Look-ups in named tables: a row name and a column name give one cell, copied from the table.

kizo =
|  | divilev | gonefut | gef | vokanos | vos | zar |
|---|---|---|---|---|---|---|
| fibu | 117 | 160 | 109 | 211 | 169 | 25 |
| tis | 164 | 108 | 164 | 59 | 101 | 149 |
| nagapat | 119 | 155 | 112 | 157 | 171 | 31 |
| vukopo | 118 | 159 | 111 | 184 | 170 | 29 |

What is the divilev of nagapat in kizo? 119
What is the divilev of tis in kizo? 164
What is the gef of tis in kizo? 164
What is the gonefut of tis in kizo? 108
What is the gonefut of vukopo in kizo? 159
What is the gef of nagapat in kizo? 112
What is the vos of tis in kizo? 101
What is the gonefut of nagapat in kizo? 155
What is the zar of tis in kizo? 149
What is the zar of fibu in kizo? 25
What is the vos of nagapat in kizo? 171
What is the gonefut of fibu in kizo? 160
What is the vos of vukopo in kizo? 170
Which row has the largest gonefut? fibu

bopegi:
,sisativ,mus,kaz,sumat,tani
fenamef,-27.654,-39.445,-18.510,-17.630,51.348
melo,-19.566,-65.390,18.393,-5.084,1.224
povid,-24.639,-26.402,22.781,-18.809,-92.928
pab,-35.407,22.554,-1.450,-15.826,-25.064
susiget,13.325,31.423,-26.835,-13.874,52.061
vol,4.262,56.244,36.928,-4.962,-33.340
leg,-7.961,-52.946,-5.105,-14.828,-62.506
zas,-8.259,48.609,-35.880,-7.371,-66.335

tani of leg = -62.506
sisativ of melo = -19.566
tani of vol = -33.340
sumat of zas = -7.371
kaz of pab = -1.450
mus of zas = 48.609
kaz of povid = 22.781
mus of leg = -52.946
kaz of fenamef = -18.510
sisativ of susiget = 13.325
Row with the largest sisativ: susiget

Table sipif
	fab	busoze	vun	falipud
gulo	42291	52052	67020	78709
vimifem	72838	64504	69960	23985
gega	23912	39986	79697	44571
lel	50449	57495	77037	11461
fenuva	70522	64201	24527	22484
zeleki	66857	8909	23560	31642
mezefin	67536	56271	64247	79116
lita	73944	65312	38794	17401
bivizo	67038	9429	18727	44079
benofo	17222	33904	66997	57919
keze	17618	11869	63463	40853
tafufal	15423	35150	15741	43163
burizu	34750	7073	27667	69659

fab of fenuva is 70522
busoze of fenuva is 64201
vun of keze is 63463
fab of gulo is 42291
busoze of keze is 11869
fab of lita is 73944
fab of benofo is 17222
vun of zeleki is 23560
falipud of gulo is 78709
vun of mezefin is 64247
falipud of zeleki is 31642

Table mamu
	sug	binezu	tibema	tobunil	bil	rog	kufumig	tebot	sonifub	nirid
masas	0.9	0.5	0.6	0.4	0.4	0.5	0.5	0.6	0.7	0.7
fuv	0.5	0.5	0.4	0.5	0.4	0.7	0.5	0.7	1.0	0.3
nis	0.4	0.6	0.5	0.6	0.7	0.5	0.6	0.8	0.5	0.6
zolale	0.4	0.5	0.2	0.6	0.4	0.5	0.5	0.6	0.2	0.4
zisel	0.6	0.5	0.4	0.6	0.5	0.4	0.5	0.4	0.7	0.8
sotam	0.6	0.3	0.5	0.6	0.4	0.6	0.5	0.7	0.6	0.6
ral	0.3	0.4	0.4	0.4	0.7	0.6	0.7	0.6	0.6	0.1
sidufu	0.8	0.6	0.6	0.5	0.5	0.4	0.5	0.6	0.8	0.2
gik	0.1	0.6	0.7	0.5	0.4	0.4	0.6	0.5	0.2	0.3
vimavud	0.5	0.6	0.5	0.4	0.6	0.7	0.6	0.6	0.5	0.7
razoro	0.6	0.4	0.5	0.6	0.5	0.3	0.5	0.7	0.3	0.5
nurizi	0.5	0.6	0.5	0.6	0.7	0.5	0.4	0.3	0.7	0.5
nute	0.3	0.4	0.3	0.4	0.7	0.5	0.6	0.8	0.7	0.5

masas, tibema -> 0.6
gik, bil -> 0.4
razoro, tobunil -> 0.6
sidufu, binezu -> 0.6
ral, nirid -> 0.1
gik, nirid -> 0.3
zolale, rog -> 0.5
zisel, kufumig -> 0.5
nurizi, rog -> 0.5
masas, binezu -> 0.5
nis, sug -> 0.4
nurizi, sug -> 0.5
sotam, tibema -> 0.5
nute, nirid -> 0.5
masas, kufumig -> 0.5
masas, tebot -> 0.6
sidufu, kufumig -> 0.5

fut =
fields: dama, rez
futem: [12614, 68344]
fol: [82598, 71800]
pebup: [84262, 47521]

fol, rez: 71800
pebup, rez: 47521
pebup, dama: 84262
futem, dama: 12614
futem, rez: 68344
fol, dama: 82598
Row with the largest dama: pebup

kuzun =
fields: zav, fep
purorak: [13857, 20888]
zinem: [88110, 57061]
rugabu: [7585, 5282]
foved: [28043, 42152]

rugabu, fep: 5282
foved, zav: 28043
foved, fep: 42152
zinem, zav: 88110
rugabu, zav: 7585
purorak, fep: 20888
zinem, fep: 57061
purorak, zav: 13857

kirop:
,vok,fas,mun,ruk,sidif,dovu,lov,dasa,gimem
nal,188,168,68,204,165,118,162,151,184
zar,164,67,169,208,181,140,191,172,201
kufegep,53,217,190,66,72,83,68,81,50
purivem,210,140,68,182,192,190,187,183,165
ror,157,81,164,143,169,213,170,169,145
bisibad,142,91,177,187,181,163,194,189,188

dovu of zar = 140
lov of purivem = 187
gimem of purivem = 165
vok of nal = 188
sidif of zar = 181
mun of ror = 164
sidif of nal = 165

rer:
	nimef	momi	nus
nik	59.871	-13.739	68.251
pavan	27.100	32.951	56.570
zaze	31.771	-18.994	43.334
pupok	-22.842	13.985	71.287
vumugo	3.502	-3.724	-1.631
rofibi	48.193	-3.414	60.586
todof	-55.597	-18.044	25.973
fef	58.960	24.147	54.097
kip	70.534	-8.578	42.911
zapuf	12.607	44.461	5.356
masimab	40.750	-22.940	26.112
guposa	-19.546	14.585	51.323
terame	3.136	8.430	79.130

nimef of guposa is -19.546
nus of guposa is 51.323
nus of nik is 68.251
nimef of pavan is 27.100
nus of masimab is 26.112
nus of fef is 54.097
nus of pupok is 71.287
momi of masimab is -22.940
nus of rofibi is 60.586
momi of terame is 8.430
nimef of fef is 58.960
nus of terame is 79.130
momi of guposa is 14.585
nus of todof is 25.973
momi of vumugo is -3.724
nimef of pupok is -22.842
momi of pupok is 13.985

zumu =
,nupoba,bar,nerure,pigupi,semego
rarob,44641,57379,26383,19000,56028
kudidal,37720,58934,30551,28104,67207
mibeke,77325,14732,16463,24914,73713
fidep,56871,32371,26544,18660,46069
sal,47687,50655,20581,27626,75919
bim,68930,22672,23363,22152,53610
fozo,52748,44826,18261,10672,54940
tigi,59911,46300,31028,16819,51656
dak,61645,47236,21532,22807,69325
viboru,73903,26677,19614,17649,69506
buz,72735,24734,20696,9253,55845

What is the bar of kudidal in zumu? 58934
What is the nupoba of bim in zumu? 68930
What is the semego of sal in zumu? 75919
What is the bar of rarob in zumu? 57379
What is the pigupi of fidep in zumu? 18660
What is the pigupi of viboru in zumu? 17649
What is the bar of viboru in zumu? 26677
What is the nupoba of viboru in zumu? 73903
What is the nerure of bim in zumu? 23363
What is the nupoba of sal in zumu? 47687
What is the pigupi of fozo in zumu? 10672
What is the semego of kudidal in zumu? 67207
Which row has the largest semego? sal

Table lilukun
	pap	vaze	lufizel	naza	midev	mili	vurakof	zumiku
bedapan	19	12	49	-2	-31	-82	52	-36
rikedi	13	15	68	13	-2	-98	70	-55
foragu	9	6	52	-1	-22	-96	55	-52
tinene	10	8	55	3	-25	-81	54	-45

What is the midev of foragu in lilukun?
-22
What is the naza of bedapan in lilukun?
-2
What is the vaze of tinene in lilukun?
8
What is the vaze of foragu in lilukun?
6
What is the zumiku of rikedi in lilukun?
-55
What is the pap of rikedi in lilukun?
13
What is the naza of foragu in lilukun?
-1
What is the pap of foragu in lilukun?
9
What is the vurakof of bedapan in lilukun?
52
What is the zumiku of tinene in lilukun?
-45
What is the midev of rikedi in lilukun?
-2
What is the vurakof of tinene in lilukun?
54

